Each row below holds a small network's activations on one input, seen along a few directions.
In each table, some parts of the input vary, and every possible input appears once, in random order.
Descriptions start from the smaller parts, as in this example, which fits no table here: ring(5) and (point or line(11) or (values(2) and line(6))).
Shared parts are said once, and a part with two or three values counts as separate values.
(in the rows, 128 means zero)

Other details of the inputs shift rows strongly along two fixed directions, in all tables alike. That doesn't count.

Rows:
r1: [136 110 127 142 119 100 142 109  95 109 149]
r2: [120  93 106 104 148 155 146 140 154  83 113]
r3: [131 110 127 155 104 111 134  99 122 119 152]
r4: [125 163 128 130 138 116  94 151 102 178 118]
r5: [133 135 123 149 120 122 134 108 113 124 152]
r6: [119 129 137 127 129 154 126 129 150 139 111]
r7: [106 168 164 119 128 129 125 146 104 203 120]
r8: [103 134 121  91 166 184 125 150 160 123  88]
r9: [126 124 142 130 109 104 137 115 102 131 151]
r10: [138  81 120 127 120 138 134 100 154  72 137]
r11: [103 116 134  98 153 182 131 167 184 138  99]
r12: [140 130 132 137 125 131 131 104 113 124 143]
r13: [132 158 139 144 119 115  92 147 116 193 122]
r14: [115 183 128 133 147 109 107 148 111 195 111]
r15: [163 106 107 151 101  87 128  93 137  77 145]
r16: [113 159 149 161 114 113 122 122 110 190 138]
r17: [157  88 127 149  91 104 151  88 125  51 158]
r18: [146 108  99  94 151 170 107 152 173  88 104]
r19: [104 135 138  85 147 175 134 161 161 138  93]
r20: [148 127 118 130 107  84 133 119 120 103 140]
r21: [132 127 128 140 120 113 143 118 101 118 132]
r22: [138 119 138 159  98  97 142 106 113 111 158]
r23: [148 134 111 143 122  82 133 124 107 119 132]
r24: [114 159 144 135 142 142 118 135 112 191 134]
r25: [158  84 108 142 105  96 144  62 100  29 163]
r26: [129 123 127  95 149 167 103 180 178 134  90]
r27: [120 157 150 144 129 108 131 131  81 185 128]
r28: [109 156 148 133 116 113 134 136 105 171 137]
r29: [151 131 127 149 108  88 128 122 129 120 140]
r30: [119 136 117  88 167 166 104 191 158 154  77]
r31: [105 136 126 112 154 154 136 158 140 145 102]
r32: [147 109  91  99 154 158 126 137 185  71 106]
r33: [118 132 122 143 125 112 131 109  99 130 148]
r34: [143 115 147 145 106 110 138 107 116 115 146]
r35: [111 116 127 102 131 146 139 141 145 120 123]
r36: [140 138 129 149 115 121 134 102 104 124 150]
r37: [117 158 136 151 127 125 125 124 101 184 148]
r38: [121 155 158 154 116 117 119 116 104 193 133]
r39: [108 128 126 110 155 152 123 133 133 132 117]
r40: [132 115 145 142 114 116 135 118 123 127 147]
r41: [143  93 105  82 134 150 117 154 169  68 106]
r42: [118  98 100 100 152 164 137 124 164  57 113]
Description of these inputs: ring(6) and (values(2) or ring(5)).
Q: Changing only the ring(6) part turns r29 into r15. The same change can be made to r34. Which row results?
A: r38
Q: List by row number the other rows that have the ring(6) part in common with r7.
A: r9, r19, r20, r28, r35, r41

Rows:
r43: [136 132 151 138  90  93 142 109 110 134 160]
r44: [107 158 144 147 126 128 135 116 132 161 129]
r45: [120 167 142 106 129 131 104 166 118 186 114]
r46: [149 129 149 157  99  99 150  93 103 124 156]
r47: [115 101 112 107 158 182 124 127 181  99 117]
r48: [157  91  97 126  99  84 145 105 137  24 150]
r49: [110 164 143 129 143 118 122 165 124 183  94]
r50: [110 145 167 125 128 148 119 149 122 195 108]
r51: [116 149 137 161 123 121 137 130 113 183 137]
r52: [122 158 108 143 137 113 120 124 119 157 125]
r53: [128 174 145 120 146 132 123 154 122 186 103]
r54: [ 84 115 128  85 177 206 129 190 204 160  63]
r55: [126 147 152 154 121 134 116 128 101 180 141]
r56: [106 150 112  92 172 173 122 158 184 128  78]
r57: [143 124 113 138 114  86 115 128 104 122 158]
r58: [132 158 118 156 130 101 126 136 100 171 130]
r59: [137 131 141 171 100  96 152  99 107 120 155]
r60: [119 142 154 123 107 131 122 137 120 165 139]
r61: [130  88 107 127 107 121 146 118 153  76 148]
r62: [149  75 114 137  85  95 159  89 144  22 166]
r63: [165  70 118 134  99 132 149  82 136  28 153]
r64: [147 138 115 146 119 107 105 100  98 118 147]
r65: [135 143 138 144 122 103 102 138  87 168 126]
r66: [147  81  97  61 142 158 138 143 197  24 101]
r67: [132 119 107 104 157 156 138 151 174  82  92]
r68: [137 103 139 165 106  92 131 104  98 130 161]
r69: [120 142 117  84 163 184 108 150 168 127  85]
r70: [138 127 134 162 102 112 119  81  98 124 165]
r71: [168  74  93 116 102 105 121 105 130  21 156]
r72: [ 95 124 151  69 173 207 131 182 202 157  60]
r73: [125 145 124 152 125  90 123 140  99 172 123]
r74: [141 152 130 145 129 119 106 135  95 161 131]
r75: [134 122 142 146  92 104 119 114 101 134 167]
r76: [145 119 121 154 120  82 117 121  91 131 145]
r77: [155  94 118 107 126 116 139 120 143  62 113]
r78: [151  90  92  81 149 160 138 110 189  21 104]
r79: [121 158 153 140 120 124 133 105 120 168 136]
r80: [110 154 131 160 122 118 131 111 116 177 142]
r81: [ 74 137 146 119 148 148 166 112  68 149 146]
r82: [139 115 131 162 118 114 133 108 109 129 160]
r83: [141 105 122  99 136 145 120 143 144  95  98]
r84: [101 147 146 125 135 139 114 161 133 197 134]
r85: [107 165 155 126 134 159 115 129 129 193 118]
r86: [123 128 155 148 116 124 115 129 103 170 134]
r87: [142 130 106 149 100  70 129 120 100 120 157]
r88: [120 105  95  71 196 210 115 184 206 100  71]
r89: [ 96 111 138  92 161 187 139 170 198 124  74]
r90: [143 157 137 138 123 118 116 133  96 160 126]
r91: [167  81  81 142 119  99 128  74 126  23 163]
r92: [ 83 161 133 117 155 125 154 122  46 162 137]
Q: Changing only one part turns r67 into r59. The same change can be made to r66. Which row results?
A: r43
Q: Changing only one part turns r45 into r60. The same change can be made to r78. Which row results?
A: r79
Q: What is each input in this table made of?
A: values(2) and (point or (line(4) and ring(6)))
Q: Change only the values(2) part in r52. List by row number the other rows that result.
A: r80
Q: Change only the ring(6) part in r67. List by row number the other rows that result.
A: r53, r58, r74, r88, r90
Q: A walk changes only the line(4) part. It starts at r71 and steps to r65. List the rest of the walk in order.
A: r74, r64
Q: Change only the values(2) part in r57. List by row number the other rows that result.
A: r84

Rows:
r93: [116  87 114 118 154 193 129 112 153  84 121]
r94: [165  86  94 142  88  71 137 102 156  37 151]
r95: [120 110 124 115 150 187 153  99 175  82 119]
r96: [109  93 136  85 136 175 135 131 145  98 131]
r97: [144 181 133 190 118  79 101 127  92 219 145]
r98: [ 91 169 163 170 101  86 148 110  86 207 161]
r99: [ 73 192 155 132 161 176 124 153 138 245 118]
r100: [137 137 138 212  94  73 150  54  57 149 197]
r101: [166 121  34 105 161  60 132 111  64   5 129]
r102: [171 158 118 202  76  35 113  83  78 148 191]
r103: [128 197 176 146 102  79 114 172  88 243 118]
r104: [148 104 114  86 130 139  98 159 160  98 115]
r105: [134 105 106 118 140 132 125 155 187 103  94]
r106: [135  52 125 131 102 120 178  97 126  29 155]
r107: [110 163 137  95 157 160 114 186 196 179  62]
r108: [100  95 140  93 126 160 162 146 157  96 125]
r109: [184  65 103 131 100  90 114 106 120  38 151]
r110: [156 129 107 118 142 149 116 129 184  99 103]
r111: [141 159 154 170  93  56 119 153  74 202 143]
r112: [142 132 173 168  73  71 144  63  33 140 191]
r113: [113  97 113 105 144 189 127 113 160  82 130]
r114: [ 83 194 184 160 120 112 146 124  92 243 130]
r115: [125 164 162 177 102 110 126  76  57 178 167]
r116: [ 96 129  62  66 205 153 159 131  89  55  98]
r117: [185  77  86 154 107 103 106  90 128  38 150]
r118: [126 145 142  66 162 182  90 193 176 166  67]
r119: [141 164 123 145 121 114  81 142 115 181 133]
r120: [106 151 138  77 150 161 109 222 185 183  74]
r121: [ 81 118 151  77 179 217 122 175 158 171  86]
r122: [142  65 137 121  91 118 183  85 126  20 154]
r123: [127 164 129  95 166 189  80 177 176 179  69]
r124: [100  94 127 123 143 157 161 121 165  98 116]
Q: Changing only one part turns r110 into r95. The same change can be made to r105. Which row results?
A: r124
Q: What is each input in this table made of?
A: values(2) and (point or (values(3) and ring(5)))
Q: Change only the values(2) part in r122. List by row number the other rows that result.
A: r103
Q: Change only the values(3) part in r113. List by row number the other rows that result.
A: r93, r115
